A small network was shown many inputs. Here are its activations along a few directions, one row for each input.
In each table, some parts of the input vary, and every possible input appears once, in random order.
Descriptions start from the smaller parts, as in this example, which fits no table here: ring(5) and (point or line(11) or (values(3) and line(6))).
Shared parts are said once, and a part with two or three values counts as separate values.
In the rows, 128 means zero.

Other details of the inputs vary at random and push rows far along three fixed directions, the same in every table; ignore that.

A family of inputs:
R1: [139 228  92 110 144 137 104  66 106 116  24]
R2: [114  87 172 157 105 160 125 159 142 154 209]
R3: [110 147  56  70 173 149 106 155 125 133  46]
R4: [140 143 150 140  91 138 119 124 106 103 120]
R5: [127 187 177 142  58 200 141 149  95 170 140]
R6: [121  70 175 147  97 166 129 146 125 135 206]
R7: [ 95  54 162 151 156  95 143 112 162 140 169]
R8: [129 180  95  55 146 208 113 189 100 165  69]
R9: [104 139  50  59 174 177 107 113 114 105  57]
R10: [ 98 157  46  75 132 152  97 150 149 126  55]
R11: [153 101 152 215 129   6 140  80 199  93 121]
R12: [ 91  75  72  91 134 169 121 195 150 141 123]
R13: [ 91  43  53  64 215 132 109 139 178  98 120]
R14: [165 182 195 125 111 191 133 178  75 162 141]
R15: [ 99  54 135 171 123 113 144 104 175 117 179]
R16: [153 217 100  96 146 130  87  73  93 102  28]
R17: [106  50 141 164 124 104 128 110 174 121 179]
R18: [127 110 167 204 166   6 132  56 181 106 127]
R19: [151 155 153 138 101 136 120 141 123 105 127]
R20: [184 209 118 167  79  13 137  50 116 117 108]
R21: [ 84  55  10  54 187  97 158 124 148 129 139]
R22: [ 82  72  87  67 172 185 112 151 136 146 133]
R23: [106  66 164 149 167  94 144 130 179 141 177]
R24: [155 169 177 138  60 193 129 170  74 150 136]
R25: [ 89  38  35  96 165 117 117 168 178  89 104]
R26: [122 102  52 142 172  31 102  66 221  68  68]
R27: [127 191  37  44  85 188 139 161  78 162 109]
R28: [183 223 203 195 100 104 144  75  75 119  85]
R29: [178 148 156 183  91  19 158  92 146 133 193]
R30: [131 187  58  23 126 179 128 160  62 178 110]
R31: [157 236  99 100 155 126  89  89 123 121  32]
R32: [116  72 191 147 129 153 151 160 116 169 185]
R33: [168 213 159 190  98  45 118  66 162 108  75]
R34: [157 201 157 192  88  48 117  51 145 108  69]
R35: [101  45 157 154 162 109 156 110 138  96 172]
R36: [155 180 191 132 110 189 128 175  64 161 140]
R37: [141 175 178 137  62 207 138 154  69 132 144]
R38: [148 181 181 133  72 194 116 174  74 137 150]
R39: [177 150 172 171 132  17 162  82 130 144 192]
R40: [125 188 193 131  97 200 145 140  79 181 139]
R41: [132  82 177 144 107 164 129 163 142 136 213]
R42: [113  90  68 131 209  23 108  68 175  46  62]
R43: [120  53 165 143 172  99 140 133 154 102 180]
R44: [ 95  59  87  71 167 178 129 177 120 130 120]
R45: [184 222 186 205  60 105 140  85  91 109  87]
R46: [115  69 196 134 133 161 142 151 100 133 197]
R47: [158 215  32  93 166  21 115  62 122 108  43]
R48: [ 87  69  67  82 132 195 123 152 139 113 135]
R49: [135 164 160 140 142 137 109 115 116 146 131]
R50: [112  76 170 167  88 162 164 162 131 155 186]
R51: [120  81 189 139 147 162 127 152 114 146 211]
R52: [123 176  75  61 112 219  85 173  97 131  88]
R53: [132  97 139 131  89 117 157 170 117 171 241]
R54: [ 81  35  38  93 154 117 124 150 182 109  94]
R55: [132 151 156 150 127 137 148 117 107 145 106]
R56: [130  50 144 166 129  94 144 153 175 106 173]
Each input here is: values(2) and line(4) and (point or ring(6)).
Question: The inputs of R12 and R50 match in every part but the line(4) part. If R49 is changed in the same way as R12 into R50, which row does it become?
Answer: R1
Question: The inputs of R3 and R32 match in every part but the line(4) part. If R38 is changed in the same way as R3 into R32, which row does it become?
Answer: R4

A family of inputs:
R57: [128 123 125 123 132 126 123 131 135 131 139]
R58: [124 121 125 121 138 121 137 131 119 131 136]
R59: [129 116 123 124 132 129 132 126 124 131 135]
R60: [126 122 127 129 132 129 133 139 136 127 131]
R61: [114 109 154 135 155 153 117 122 128 112 112]
R62: [121 119 126 130 119 131 123 135 140 127 130]
R63: [123 125 126 119 135 121 128 130 132 137 139]
R64: [139 189  93  99 114 149 103 134 114 121  60]
R65: [121 120 123 129 127 134 133 125 131 125 135]
R66: [131 118 124 122 131 127 126 130 124 123 139]
R67: [121 125 124 123 136 123 131 129 131 140 137]
R68: [126 117 125 127 128 133 137 127 130 127 131]
R69: [122 114 125 133 122 131 131 136 127 120 127]
R70: [123 120 125 125 127 133 131 126 132 122 136]
R71: [122 113 124 131 119 133 132 129 129 126 126]
R72: [130 119 124 125 133 126 129 132 133 137 133]
R73: [129 121 127 126 129 129 128 137 138 125 133]
R74: [118 116 122 133 118 134 128 128 131 124 130]
R75: [119 119 124 134 120 132 125 134 139 130 129]
R76: [128 118 126 125 128 131 132 131 130 119 135]
R77: [132 121 125 123 133 125 123 136 133 129 137]
R78: [127 120 126 128 130 131 134 133 138 133 129]
R79: [155 163 155 189 122  53 130  66 150 105 108]
R80: [125 120 121 126 131 130 128 124 126 129 139]
R81: [142 193  93  94 122 148 107 119 102 124  75]
R82: [120 116 124 129 118 133 126 128 132 121 132]
R83: [127 123 127 119 136 120 129 135 130 135 137]
R84: [126 120 125 118 135 122 132 129 122 129 139]
R85: [124 123 126 126 128 131 128 132 141 128 135]
R86: [125 114 125 129 119 131 126 133 129 118 130]
R87: [124 119 124 120 135 124 138 125 122 137 135]
R88: [164 191 233 168  54 187 139 158  72 181 175]
R89: [135 194  92  93 126 144 115 117  99 132  73]
R90: [125 122 126 121 137 121 134 131 130 142 133]
R91: [126 122 122 127 132 128 125 130 134 135 137]
R92: [123 117 127 134 123 129 128 142 135 125 126]
R93: [129 118 123 126 134 126 131 132 122 125 136]
R94: [149 151 187 197 150  70 114  63 146  91  86]
R95: [130 121 125 127 136 124 128 138 130 131 135]
R96: [126 119 125 128 131 131 136 133 128 121 132]
R97: [122 122 124 118 133 124 132 124 124 132 140]
R98: [125 124 126 122 139 119 134 137 128 137 135]
Question: What do these inputs look like to the network?
Answer: values(2) and (point or (line(4) and ring(5)))
Question: The inputs of R84 and R83 match in every part but the values(2) part. If R74 is changed in the same way as R84 into R83, which row does it become?
Answer: R75
Question: The inputs of R70 and R85 match in every part but the values(2) part. If R93 is changed in the same way as R70 into R85, which row does it become?
Answer: R95
Question: Which other rows does R82 become when the ring(5) part takes its other values? List them by row number.
Answer: R69, R71, R74, R86
Question: Which other rows does R64 become when the values(2) part takes its other values? List them by row number.
Answer: R86

A family of inputs:
R99: [133 140 170 163 139 126 116 101 128 107 102]
R100: [130 177  89  88 137 143 118 127 114 132  80]
R101: [150 148 146 151 125 102 133 109 121 120 119]
R102: [145 146 145 150 122  99 132 109 115 117 120]
R103: [106  59  54 131 177  48 129  91 193  76  88]
R104: [120 106 153 137 118 140 138 147 130 156 172]
R105: [134 174  88  89 134 146 110 131 118 120  82]
R106: [119 108 153 137 117 142 144 145 130 151 173]
R107: [110  90 176 152 129 167 126 140 134 127 147]
R108: [121 103 150 138 116 144 145 140 126 150 173]
R109: [144 148 146 154 116 102 126 117 131 126 116]
R110: [121  99 150 137 110 144 136 143 123 136 176]
R111: [147 153 149 150 126 101 132 114 125 120 119]
R112: [136 169  86  90 133 147 111 126 113 119  82]
R113: [123 103 156 141 115 144 143 155 130 141 167]
R114: [110 124  97  81 123 189 120 172 123 141 131]
R115: [148 152 150 150 126  99 126 115 125 126 118]
R116: [148 153 147 147 124 101 119 109 128 123 126]
R117: [145 148 143 146 120 102 126 102 118 116 129]
R118: [141 152 143 145 123  99 134  98 115 128 126]
R119: [108 115  96  83 122 185 127 174 110 140 124]
R120: [104 120  93  80 123 184 129 163 110 151 130]
R121: [146 153 144 146 126 102 135  99 121 129 126]
R122: [125 100 150 139 113 147 137 144 129 138 175]
R123: [ 83  14  63 114 178  84 125 130 201  99 145]
R124: [131 175  89  89 137 141 111 129 114 138  79]
Question: What do these inputs look like to the network?
Answer: values(2) and (point or (values(3) and line(4)))
Question: The inputs of R115 and R109 match in every part but the values(2) part. If R100 is changed in the same way as R115 into R109, which row does it become?
Answer: R106
Question: Which other rows does R120 become when the values(2) part takes its other values? List them by row number.
Answer: R118
